Each row below holds a small network's activations on one input, seen along a few directions.
Each table varies a few parts of the input and shows all the possible inputs, shuffled.
Descriptions start from the smaller parts, as in this example, which fits no table here: one of 2 separate values, together with either a single point or one of 11 places around a ring or (one of 4 places along a line, together with one of 5 places around a ring).
Shared parts are said once, and a part with two or three values counts as separate values.
In the rows, zero is written as 128.

Other details of the inputs vary at random and push rows far along three fixed directions, the same in every table; ignore that.

Rows:
x1: [ 71 158 162  25 113 114 105 136  82 147 160 161 134 142]
x2: [ 97 176 114  86 113 163  93 125  90 105 178 124 159 130]
x3: [ 89 171 140  95 101 169  91 140  73 148 184 119 154 119]
x4: [ 92 110 199 128  93  60 150 172 154 140  32  42 195 101]
x5: [189 121  96 163 131 123 194 165 124 158 165 118 120 119]
x6: [117 103 125 168 129 161  91  77 192 114  97 166  88 132]
x7: [118 106 140 176 163 161  78  89 175 111 112 156  85 121]
x8: [ 97  93 151 163 126 154  94  79 162 120  96 152  82 130]
x9: [102 172 138  57  91 159 102 115  75 117 148 131 143 156]
x10: [193 125  60 138 151 122 191 154 118 153 145 106 112 134]
x11: [100  92 134 177 149 144  91  76 155 104 103 156  97 117]
x12: [115 176 131  72 115 157  81 128  83 102 169 126 154 151]
x13: [107 112 149 180 121 159  91  80 188 128 127 146  72 111]
x14: [ 98 111 214 139 101  85 147 204 180 122  61  48 194  93]
x15: [ 93 106 195 136  87  64 145 177 164 138  48  36 197  97]
x16: [194 135  72 146 141 116 196 152 133 113 166 118 132 131]
x17: [199 111  73 140 138 118 187 148 112 141 136 143 136 154]
x18: [ 84 175 133  87 112 164 100 137  75 118 185 107 151 117]
x19: [203 114  59 128 159 110 207 135 106 110 126 145 125 156]
x20: [192 102  81 147 145 124 195 152 100 153 141 138 117 142]
x21: [100 172 149  76 116 159  85 140  69 112 176 112 144 139]
x22: [116 181 132  63 120 152  88 123  72 103 154 135 153 155]
x23: [104  95 144 175 143 148  83  73 137 135  89 178  97 124]
x24: [ 99 177 150  70 121 157  89 134  56 112 161 121 139 143]
x25: [ 83 108 216 162  93  81 165 191 168 128  90  37 178  66]
x26: [137 120 132 186 151 150  69  76 200 100 123 164  91 123]
x27: [176  97  93 105 169  70 199 161 115 166 126 185 118 142]
x28: [ 98  96 152 158 132 152  98  71 152 120  82 162  77 136]
x29: [199 132 106 144 148 121 190 172 132 131 168 104 114 128]
x30: [110 171 127  79 106 152  88 115  62 132 157 150 160 148]
x31: [ 79 101 220 141  81  96 170 195 170 149  68  43 162  88]
x32: [184 105 103  85 182  68 200 168 122 142 126 170 114 148]
x33: [ 68  96 211  98 117  19 152 187 158 166  50  81 175  93]
x34: [193 120  65 131 156 108 194 138  98 147 122 118 108 148]
x35: [ 99 192 126  94  95 153  81 128  87 140 200  91 137 111]
x36: [120 101 119 189 142 157  79  77 181 129 105 180 109 123]
x37: [126 125 111 185 131 136  69  69 192 121 117 143  99 113]
x38: [189 110  71 137 163 115 211 143  94 122 129 135 110 144]
x39: [191 116  64 135 149 112 188 143 107 146 137 110 112 144]
x40: [122 114 132 199 129 146  77  80 186 129 121 165 108 114]
x41: [ 98 169 122  79 108 151  93 119  77  99 171 126 163 139]
x42: [169  99  87  97 176  64 207 156 115 136 132 174 117 138]
x43: [126 114 128 182 120 154  86  71 201 115 117 161  80 124]
x44: [104 190 103  78 105 157  76 122  89 130 175 110 157 133]
x45: [119  93 130 161 126 154  91  66 179 108  88 169  90 142]
Description of these inputs: one of 5 separate values, together with either a single point or (one of 2 separate values, together with one of 4 places along a line).
Q: Changing only the choice among 5 separate values turns x42 into x32. The same change can be made to x2. Which row results?
A: x14
Q: Change only the choice among 5 separate values in x37. List by row number the other rows that result.
A: x16, x26, x40, x43
Q: Which other rows agree with x33 in the choice among 5 separate values? List them by row number.
A: x4, x10, x15, x34, x35, x37, x39, x44
Q: Which other rows agree with x43 in the choice among 5 separate values? List them by row number.
A: x1, x6, x8, x9, x13, x28, x31, x45
Q: Change only the choice among 2 separate values in x18. List by row number the other rows that result.
A: x2
